These are the activations of a small network on made-up records, seen along a few directions, one row for each record.
Each row is followed by the record's values for the fields L, C, F, M, W.
Other fields move the rows too, some of them a lot.
In the rows, 500 means zero.
Strong random noise was added to every row along 12 fixed directions; ignore it. To show where, here is one row again and again, with new noise each time:
[415 509 629 236 429 407 483 578 528 409 695 613 299 549 359 395 534 413
 561 490 278 417 356 680]
[672 363 697 564 664 354 393 333 580 263 614 307 575 580 506 428 659 653
 496 447 445 603 606 203]
[378 481 508 396 400 510 434 321 707 395 710 654 370 458 366 568 698 597
 626 589 414 335 286 632]
[446 595 458 556 611 512 543 642 501 385 414 620 307 286 561 676 454 537
 592 317 317 605 216 506]
[344 487 293 531 633 554 502 485 377 369 611 653 318 580 283 400 426 529
 582 696 587 478 542 639]
[502 385 495 208 546 409 447 476 382 454 506 390 455 361 679 739 335 601
 449 320 480 338 432 269]
[569 502 735 418 509 393 597 423 596 432 505 359 556 447 529 508 592 456
 563 363 296 616 445 520]
[478 389 523 366 309 469 506 355 469 568 628 389 670 230 387 481 378 448
 627 383 270 603 360 428]
[607 508 661 347 489 300 182 452 563 715 332 624 585 512 448 571 520 579
 509 307 260 691 307 444]
[458 559 466 404 446 459 451 609 291 591 557 664 446 559 252 214 353 263
 588 518 326 656 447 717]
[291 356 540 657 545 517 609 565 536 357 374 559 643 225 389 619 343 501
 459 398 430 715 383 568]
[657 547 329 456 429 614 463 564 584 555 447 611 535 594 623 489 665 573
 344 437 373 456 551 571]
[533 455 496 379 600 409 368 552 311 384 383 591 526 512 762 618 450 492
 312 333 658 313 436 393]
[489 349 597 428 539 614 629 557 655 376 483 461 425 596 573 707 538 451
 279 532 564 341 720 506]

[412 472 667 532 583 415 537 609 470 410 316 546 569 422 643 631 443 435
 414 373 576 531 388 577]	L=l2 C=c4 F=f2 M=m1 W=w2
[393 397 538 563 543 435 365 607 276 549 570 584 506 571 125 245 217 294
 576 571 467 742 540 492]	L=l1 C=c2 F=f1 M=m2 W=w1
[526 443 489 713 383 609 495 258 531 408 654 526 535 449 568 551 671 423
 571 649 768 323 480 398]	L=l2 C=c3 F=f2 M=m2 W=w2
[325 472 512 368 476 369 361 567 213 578 454 635 550 382 473 514 186 389
 532 465 638 445 338 453]	L=l1 C=c3 F=f1 M=m1 W=w1
[435 300 599 533 500 418 208 638 512 430 474 733 454 610 511 568 537 644
 296 501 650 393 522 374]	L=l1 C=c3 F=f1 M=m1 W=w1
[386 582 417 317 320 524 603 529 514 697 453 649 406 607 480 488 519 507
 484 615 545 377 589 833]	L=l2 C=c3 F=f1 M=m1 W=w1
[428 522 518 330 594 530 680 527 616 449 341 460 423 515 661 738 533 614
 398 441 508 363 515 618]	L=l2 C=c3 F=f1 M=m1 W=w1
[403 554 608 455 775 338 565 603 251 238 525 439 260 535 606 508 320 379
 523 508 689 386 490 429]	L=l2 C=c3 F=f2 M=m1 W=w2
[505 547 571 484 422 542 614 369 629 654 382 454 602 498 513 589 583 504
 619 465 394 540 440 696]	L=l2 C=c1 F=f1 M=m1 W=w2
[568 536 470 451 441 480 390 450 532 626 463 639 458 543 619 572 645 574
 510 440 495 466 469 508]	L=l1 C=c4 F=f2 M=m1 W=w1
[429 420 318 719 649 675 571 757 591 336 446 669 337 415 388 594 408 604
 362 476 376 656 517 443]	L=l2 C=c3 F=f1 M=m1 W=w1
[451 353 580 669 493 576 425 396 603 483 547 499 560 437 391 594 451 542
 547 582 569 539 504 324]	L=l2 C=c3 F=f1 M=m1 W=w1
[528 534 494 366 333 499 433 534 453 441 783 633 429 673 407 182 614 342
 526 576 448 308 449 645]	L=l2 C=c2 F=f1 M=m2 W=w1
[519 577 629 623 437 502 437 387 837 308 558 633 486 481 589 590 872 544
 485 519 544 393 317 528]	L=l2 C=c2 F=f2 M=m2 W=w1
[531 610 479 588 575 473 642 491 406 515 345 354 627 349 596 520 410 469
 541 376 437 698 496 507]	L=l1 C=c3 F=f2 M=m1 W=w2
[414 329 633 413 373 552 617 525 531 500 514 389 593 376 535 630 357 372
 381 462 557 411 577 477]	L=l2 C=c2 F=f2 M=m1 W=w1
[283 378 580 528 605 453 520 560 612 417 339 547 483 352 462 796 389 638
 381 399 485 590 398 481]	L=l1 C=c3 F=f2 M=m1 W=w2
[471 410 434 350 572 389 479 415 302 477 516 431 666 633 473 279 415 494
 379 570 669 451 689 536]	L=l2 C=c2 F=f2 M=m1 W=w1
[388 391 434 454 562 381 529 472 228 285 628 404 665 343 527 379 308 558
 512 422 588 435 398 377]	L=l1 C=c3 F=f1 M=m2 W=w2
[535 523 749 422 579 313 503 424 481 649 373 327 591 536 504 529 446 477
 636 452 436 661 513 469]	L=l1 C=c1 F=f1 M=m1 W=w2
[519 600 537 571 483 547 609 380 596 485 356 547 620 524 662 593 758 415
 435 505 659 437 490 690]	L=l1 C=c2 F=f2 M=m2 W=w2
[478 404 572 493 446 503 576 491 570 346 523 410 731 436 593 490 532 545
 366 497 506 427 522 495]	L=l2 C=c4 F=f2 M=m1 W=w2
[635 529 588 554 582 456 381 500 477 333 677 498 271 640 550 412 644 494
 588 504 498 424 466 352]	L=l2 C=c4 F=f2 M=m1 W=w2
[564 503 397 393 448 670 678 742 466 733 384 414 465 537 546 591 336 429
 377 488 399 547 717 564]	L=l1 C=c2 F=f2 M=m2 W=w2
[496 365 721 555 568 467 477 638 631 427 399 475 537 443 526 706 453 523
 334 359 429 579 475 355]	L=l1 C=c3 F=f2 M=m2 W=w2
[684 667 752 464 647 338 329 368 611 624 408 450 396 592 587 598 620 486
 651 430 461 531 361 341]	L=l2 C=c2 F=f1 M=m1 W=w1
[500 608 324 664 579 593 499 425 562 542 324 662 542 593 586 593 676 585
 463 538 648 495 480 674]	L=l1 C=c2 F=f2 M=m2 W=w1
[437 551 522 387 489 284 478 472 498 579 406 517 765 522 383 244 513 704
 519 426 321 727 415 784]	L=l2 C=c2 F=f2 M=m1 W=w1
[452 497 351 537 663 544 904 517 561 175 582 220 405 510 664 518 622 788
 486 516 502 459 718 518]	L=l1 C=c3 F=f1 M=m2 W=w1
[710 569 459 829 609 653 565 429 791 549 397 393 539 669 461 512 717 624
 431 677 491 689 816 470]	L=l2 C=c3 F=f2 M=m2 W=w2
[633 674 351 399 655 440 530 597 366 611 340 590 394 775 517 304 541 512
 418 476 443 621 688 670]	L=l2 C=c3 F=f1 M=m1 W=w1
[357 376 626 603 472 381 482 379 359 379 521 458 783 382 348 351 385 397
 508 538 662 580 495 486]	L=l1 C=c3 F=f1 M=m2 W=w2
[423 466 598 681 367 581 680 451 539 568 448 395 732 326 465 432 495 453
 633 473 408 713 513 641]	L=l1 C=c4 F=f2 M=m1 W=w1
[456 333 531 574 389 607 310 404 593 608 647 586 419 560 235 554 473 413
 568 665 563 467 557 378]	L=l1 C=c2 F=f1 M=m2 W=w1
[476 693 635 699 602 562 839 362 618 347 534 376 327 479 561 541 707 313
 682 578 540 545 462 626]	L=l1 C=c3 F=f2 M=m1 W=w2
[559 520 523 548 500 602 616 408 701 412 528 410 474 468 626 582 746 556
 496 466 486 398 487 476]	L=l1 C=c2 F=f1 M=m1 W=w1
[494 530 685 572 468 448 579 463 807 302 491 504 725 428 580 489 773 632
 423 395 358 533 357 584]	L=l1 C=c3 F=f1 M=m1 W=w1
[337 384 406 398 464 576 511 560 263 623 589 524 415 532 240 462 151 314
 520 660 618 431 638 528]	L=l1 C=c3 F=f1 M=m2 W=w2
[479 595 339 432 462 469 480 492 505 623 631 504 297 497 333 406 490 647
 740 600 313 626 471 581]	L=l2 C=c2 F=f2 M=m2 W=w1

Here are new rows. What are their fields?
[652 486 635 377 275 608 409 592 811 629 614 476 378 425 478 642 559 447
 436 428 227 478 486 298]	L=l2 C=c2 F=f2 M=m1 W=w1
[474 433 500 732 542 611 433 561 552 324 546 570 332 320 633 729 532 548
 469 451 652 417 379 225]	L=l1 C=c2 F=f2 M=m1 W=w1
[585 470 467 772 572 609 464 699 482 389 550 556 454 566 418 274 496 459
 447 529 472 631 584 387]	L=l2 C=c2 F=f1 M=m1 W=w1
[704 674 423 667 581 525 396 428 506 330 571 527 392 484 786 517 788 656
 609 406 526 398 318 249]	L=l1 C=c3 F=f1 M=m1 W=w1
[464 539 821 356 632 243 578 427 568 416 491 422 456 722 401 392 593 464
 545 502 447 581 539 673]	L=l2 C=c3 F=f1 M=m2 W=w1
[597 556 647 495 350 395 289 180 413 492 590 595 639 500 570 401 690 188
 562 459 696 363 275 425]	L=l2 C=c2 F=f2 M=m2 W=w1
[560 605 550 329 248 453 314 678 444 654 515 749 491 541 449 293 559 286
 442 407 302 493 282 678]	L=l2 C=c2 F=f2 M=m2 W=w2
[427 351 687 479 477 544 534 521 541 637 357 484 566 506 444 718 345 336
 454 457 518 526 550 509]	L=l1 C=c1 F=f1 M=m1 W=w2
[421 406 320 545 430 627 478 621 635 512 415 654 563 529 502 602 538 660
 278 505 504 438 551 585]	L=l1 C=c3 F=f1 M=m2 W=w1
[589 579 528 442 455 595 547 555 514 606 543 586 243 737 403 400 581 192
 448 626 526 480 708 644]	L=l2 C=c2 F=f2 M=m1 W=w1
[663 431 385 672 685 561 386 591 450 404 474 490 459 538 575 533 499 609
 376 437 522 559 591 154]	L=l1 C=c3 F=f1 M=m2 W=w2
[336 411 416 672 421 528 410 416 507 372 565 682 665 321 412 486 499 543
 501 541 643 442 283 537]	L=l2 C=c2 F=f2 M=m2 W=w2
[438 594 475 359 608 371 420 570 374 556 368 610 518 595 499 469 399 523
 465 449 473 517 442 634]	L=l1 C=c3 F=f1 M=m1 W=w2
[547 370 883 441 363 487 428 425 590 532 569 411 535 542 570 589 520 185
 457 531 615 311 588 408]	L=l2 C=c4 F=f2 M=m1 W=w2
[573 528 424 630 399 676 487 465 542 532 451 543 531 350 577 691 456 379
 433 467 598 374 459 363]	L=l2 C=c3 F=f1 M=m2 W=w2
[533 513 402 409 439 431 369 441 327 639 500 501 477 513 576 479 443 530
 576 520 617 439 525 470]	L=l2 C=c2 F=f2 M=m2 W=w1
[442 481 437 342 643 390 489 250 365 537 408 365 634 585 591 572 412 692
 522 567 797 336 600 507]	L=l2 C=c2 F=f1 M=m1 W=w1
[510 579 420 350 283 562 524 425 547 795 513 498 583 441 388 459 444 471
 605 503 327 554 451 672]	L=l2 C=c2 F=f2 M=m1 W=w1
[443 519 648 542 511 436 388 695 530 449 486 675 334 627 416 452 476 323
 383 589 590 496 533 548]	L=l2 C=c2 F=f2 M=m2 W=w1
